Each row has a name. After each piece below comes the name of the row it's from, unless a question asks for something else. Each question is about the rows just above it. Places in a row count from 0.

Columns, left to right: Z N K A
X: [ 10.8  39.8 -67.1 -67.2]
R: [-39.6 -50.0  80.3 -14.2]
B: [-39.6  80.2 -50.0 -14.2]
V: [-78.5  50.1  -7.7  32.9]
Shuffled X with one entry gone: [-67.2  39.8  10.8], missing  [-67.1]
[-39.6 -50.0  80.3 -14.2] is in which row?  R
[-14.2 -50.0  80.2 -39.6] is which row reordered?  B
tags:
[50.1] -> K154
[80.2] -> K59
[-50.0] -> K958
[-78.5] -> K219
The tag of V, keyed by place 1:  K154

Columns, left to right: Tozif zag pil todip Kepup bebu gital fusig rofu
vaze: [ 13.6 -13.8 -17.2  35.8   6.2 -23.2  -2.1  14.4 -61.5]
kove: [ 12.3 -17.0 -15.6  33.5  -7.3 -11.8   6.0  14.0 -59.6]
sapot: [ 20.0   0.8 -17.9  40.5 -15.3  -4.5  10.8  13.2 -55.9]
foza: [ 14.4 -61.5   6.2 -23.2 -13.8 -17.2  35.8  13.6  -2.0]
kiz: [ 19.1  -2.3 -18.2  40.3 -10.9  -8.4   8.8  13.0 -58.1]
zuri: [ 12.3 -17.0 -15.6  33.5  11.5 -26.8  -4.6  14.6 -60.1]
Kidi: [  0.8 -17.9 -15.3  40.5  20.0 -19.1   0.5  14.2 -61.3]
Put [ -2.1  14.4 -61.5  13.6 -13.8 -17.2  35.8   6.2 -23.2] back in order: which row is it?  vaze
Put [-10.9   8.8  -2.3 -58.1  -8.4  19.1 -18.2  40.3  13.0] back in order: which row is it?  kiz
Table of tags by key:
[35.8] -> K307
[8.8] -> K417
[6.0] -> K965
[-2.2] -> K363
[-2.1] -> K23
[10.7] -> K780
[-15.3] -> K766
[10.8] -> K248
The tag of sapot, keyed by place 6:  K248
The next 2 entries after [ 20.0   0.8 -17.9  40.5 -15.3]:  [-4.5 10.8]

Columns, left to right: M P Q J
netip: [ 34.8 -13.7  -6.2 -40.0]
nubin: [ 34.4 -13.7  -6.2 -40.0]
pota: [ 52.0 -19.7  -6.2 -40.0]
lomas: [ 35.9 -13.7  -6.2 -40.0]
dal: [ 33.8 -13.7  -6.2 -40.0]
sorit: [ 25.2 -13.7  18.8 -40.0]
zatel: [ 33.8  15.3 -16.1 -40.0]
Tavor: [ 33.8 -16.7  -6.2 -40.0]
Sapar: [-40.0  33.8 -16.0  15.3]
fif: [ 33.8 -13.7  72.6 -40.0]
faruk: [ 33.8 -16.8  -6.2 -40.0]
Vak: [ -8.7  51.4 -38.5 -12.7]
Which row holds these entries in another order? [-40.0  33.8 -16.7  -6.2]  Tavor
[-40.0  33.8 -16.0  15.3] is in which row?  Sapar
[-40.0  -6.2 -13.7  35.9] is which row reordered?  lomas

Columns, left to right: kos Kugom zubit moled Feli lidov
Zeg: [  1.5 -27.6 -13.5   7.3   4.4   0.6]
Deku: [ -0.5   0.3   6.4 -16.6   1.7  20.6]
bel: [  5.8 -16.1 -22.3  13.2   7.8 -13.5]
nemi: [  5.1 -23.0 -25.2  21.4   5.2 -16.2]
gokek: [ 24.2  19.5 -60.9  20.8  15.4 -10.8]
key -> tag
[-0.5] -> K426
[7.3] -> K310
[5.8] -> K366
[1.5] -> K57
[4.4] -> K479
The tag of Zeg, keyed by place 0:  K57
What are the next 2 entries after [-16.1 -22.3]?  [13.2  7.8]
Which column holds this, read top down? [4.4 1.7 7.8]  Feli
What are the next 2 entries after [24.2 19.5]?  [-60.9  20.8]
Which column holds this, read top down? [7.8 5.2]  Feli
Which column holds [-16.6  13.2  21.4  20.8] top down?  moled

Columns, left to right: kuz ropi fufa pogu sim nelad Nulu
gelos: [ 36.3 -21.4 -11.6   3.9 -24.2  -7.0 -11.5]
Namot: [ 35.0 -39.7  -5.3 -23.9 -10.3  10.0  -1.5]
Dor: [ 36.3   3.9 -21.4 -11.6  -5.3  12.1 -52.3]
tifib: [ 35.1  10.0 -23.9  -5.3 -39.7  -1.5 -10.3]
Put [-39.7 -23.9 -10.3  -5.3  -1.5  10.0  35.1] back in order: which row is it?  tifib
Give the next 2 entries after [-23.9 -10.3].  [10.0 -1.5]
gelos without one entry, shuffled: [ 36.3 -24.2 -11.5  -7.0   3.9 -21.4]. Gone:  [-11.6]
key -> tag
[35.2] -> K431
[35.0] -> K456
[-39.7] -> K28
[35.1] -> K236
[36.4] -> K942
[36.3] -> K355
Join tifib by its entry at place 0:  K236
Which column holds [-10.3  -5.3] top down?  sim
What are the next 2 entries after [ 36.3 -21.4 -11.6   3.9]?  [-24.2  -7.0]

Columns, left to right: niv toti Zav nefo rim nabo fadut bol
defu: [-50.1  15.6   0.9   0.3  71.1 -16.0 -37.3  13.5]
tobi: [  1.2  10.2  -7.4  -2.0 -10.9  -8.4  -7.2   8.9]
famez: [ 37.7  27.7 -35.1  21.5 -27.9 -32.8  33.3  22.9]
Gakag: [ 10.2 -24.1 -53.0 -12.2  18.6  -2.1  27.8 -17.8]
gof: [-30.8 -11.2   1.0  22.6  36.4   5.2  -3.6  -7.6]
Dif: [ -3.5 -12.1  15.7 -18.5  44.4   9.4   4.2 -12.3]
vadig: [-3.2 -6.1  6.7 -6.8 21.5  4.4  1.9 -5.9]
dodak: [  4.1   3.6 -12.0   2.1 -14.8  -5.0   0.5   3.8]
boluf: [ 21.6 -35.1  22.9 -27.9  37.7  27.7  33.3 -32.8]
Lala: [-3.2 -4.3 -4.4 -5.5 17.7  3.1  0.8 -4.3]
molo: [-10.8 -16.6  -2.1 -14.9  55.8   5.9   8.3  -5.8]
dulu: [-10.8 -16.6  -2.1 -14.9  55.8   5.9   6.4 -14.7]
tags:
[-7.6] -> K391
[-4.3] -> K996
[36.4] -> K987
[22.9] -> K589
[-17.8] -> K861
[-7.7] -> K631
[-3.6] -> K336
[-12.3] -> K214
[-4.4] -> K332
Join gof by its entry at place 7:  K391
Which column holds [ 22.6 -18.5  -6.8] top down?  nefo
Which entry of vadig is missing from [-6.8 -6.1 21.5  4.4 -3.2 -5.9  6.7]?  [1.9]
[-35.1  37.7  21.6  27.7  22.9  33.3 -32.8 -27.9] is which row reordered?  boluf
[-50.1  15.6   0.9   0.3  71.1 -16.0 -37.3  13.5]  defu
[-10.8 -16.6  -2.1 -14.9  55.8   5.9   6.4 -14.7]  dulu
molo without one entry, shuffled: [ 55.8   8.3   5.9  -5.8 -10.8  -2.1 -14.9]. Gone:  [-16.6]

Columns, left to right: Disu Lako rolim disib
libok: [ -1.1 -28.2  -3.2  13.1]
lumas: [ 13.0  18.5  12.1 -16.6]
zamab: [ -4.7  33.0  68.7 -42.9]
zive: [-39.9   3.2 -32.8  -1.5]
Mubab: [ 47.6  14.0 -22.9 -22.8]
Which column holds [ 13.1 -16.6] top down?  disib
Which row holds [-39.9   3.2 -32.8  -1.5]?  zive
tags:
[12.1] -> K380
[-22.9] -> K445
[12.2] -> K477
[18.5] -> K137
[-3.2] -> K244
[-32.8] -> K604
[68.7] -> K169
[68.6] -> K403
The tag of lumas, keyed by place 2:  K380
[ 13.0  18.5  12.1 -16.6]  lumas
Shuffled Mubab with one entry gone: [-22.9  14.0  47.6], missing  [-22.8]
[ -1.1 -28.2  -3.2  13.1]  libok

Columns, left to right: fev vakom Dat rad vom
vila: [11.9 11.2 29.6 20.5 47.6]
nidu: [ 49.5  10.1  46.8 -14.9   6.0]
Buf: [ 37.6  16.1 -23.4  -5.1 -23.3]
Finun: [  2.8  34.2  48.2 -24.1  22.6]
bakod: [-25.2  17.4 -18.0 -29.2   6.8]
fem: [-20.2  32.3 -12.9 -32.7  45.1]
Nifil: [ 35.7  25.0  54.5 -22.3  12.3]
kebuk: [  0.7   2.9  59.1 -14.5   6.7]
zur: [-25.2  17.4  -9.6 -26.6  45.0]
tags:
[2.9] -> K927
[49.5] -> K747
[37.6] -> K164
[2.8] -> K181
[34.2] -> K145
[49.6] -> K502
The tag of Finun, keyed by place 0:  K181
Which entry of Buf is missing from [ 16.1 -23.3  -5.1  37.6]?  [-23.4]

Columns, left to right: gufu Tudov pez duk poto luvov mamak nobi Fup nabi
zavu: [  1.6  -5.9  57.0 -14.6   9.2 -20.5 -11.9  -5.5 -20.7  12.9]
kugi: [-26.0  17.2  25.0  -3.0  55.2  24.9 -49.8  21.1 -20.3  29.3]
Bev: [-63.5 -35.3 -48.4   5.3  18.0   5.2 -14.2  41.1  -2.1  14.9]
ruz: [-27.2 -19.2 -14.3 -24.8 -28.2 -43.4   8.4  45.9  10.3  -6.2]
gedid: [ 15.7 -24.8 -19.2 -28.2 -14.3  42.2  -6.9  -8.9   3.8 -54.0]
kebup: [-46.7  -7.7 -55.7  26.8 -17.0  -0.3  15.2 -23.4 -19.5  28.9]
bap: [ 16.4 -22.0  -0.6  -2.3 -14.3  32.6 -19.2  23.7  24.9 -63.3]
Laza: [-24.8  -8.9  15.7  42.2 -19.1 -54.0 -28.2   3.8  -6.9 -14.3]
revu: [  0.4  -2.8 -11.2  19.6 -50.3 -20.7  33.8 -10.0 -14.4  -5.3]
rato: [  1.8   4.4  22.4 -49.7  23.2 -11.1 -51.2  33.0 -16.7 -21.8]
Put [-24.8 -19.2 -28.2 -14.3  42.2  -6.9  -8.9   3.8 -54.0  15.7] back in order: which row is it?  gedid
[-48.4 -14.3 -19.2 -55.7  -0.6] is in which column, read top down?  pez
What are the next 2 entries after [-46.7  -7.7 -55.7  26.8 -17.0  -0.3  15.2]?  [-23.4 -19.5]
Shuffled Bev with one entry gone: [-35.3   5.3 -14.2 -48.4   5.2  14.9  18.0 -63.5  -2.1], missing  [41.1]
[ -6.2  10.3  45.9   8.4 -43.4 -28.2 -24.8 -14.3 -19.2 -27.2] is which row reordered?  ruz
The next 2 entries after [-19.2 -14.3 -24.8 -28.2]:  [-43.4   8.4]
Give the next 2 entries after [-22.0  -0.6  -2.3 -14.3  32.6 -19.2  23.7].  [ 24.9 -63.3]

Columns, left to right: Mazo kozez Vaf gudi tanak kibav Vilop vibuf vez Nos
negis: [ -8.0  41.5 -22.7  25.2  30.4  34.8   3.9 -41.2  31.2  30.3]
Los: [  8.2 -30.1 -38.2  -7.8 -34.4  14.0   0.8 -19.9 -28.8  26.0]
Toko: [ -7.8 -28.8  26.0 -38.2 -30.1 -34.4   0.8   8.2 -19.8  14.0]
Volo: [ 27.2 -14.5  15.1  26.5   6.6 -13.0   9.8 -11.3   8.4 -42.2]
sar: [-43.8  19.7 -18.6   5.4  15.7  35.3 -28.9  17.2  -3.1 -12.0]
gok: [ -3.5 -27.9  14.2 -41.6 -35.3   5.5  17.8  47.2 -59.1  43.4]
zap: [ 35.6  14.3  -7.2   5.3   1.2 -27.6   9.1  -7.8  32.7 -13.5]
Sase: [-12.9  12.6 -20.6  -2.2  14.8  28.9 -20.6 -34.7  26.0 -44.0]
Put [  8.2 -19.8  14.0  -7.8 -28.8  26.0 -38.2 -30.1 -34.4   0.8] back in order: which row is it?  Toko
negis without one entry, shuffled: [ 31.2  34.8  25.2 -41.2  41.5  30.3 -22.7  -8.0   3.9]. Gone:  [30.4]
Table of tags by key:
[5.3] -> K326
[9.1] -> K544
[5.2] -> K206
[5.4] -> K957
[1.2] -> K397
[-38.2] -> K977
[26.5] -> K90
Join zap by its entry at place 3:  K326
Put [ 30.3  31.2 -41.2   3.9  34.8  30.4  25.2 -22.7  41.5  -8.0] back in order: which row is it?  negis

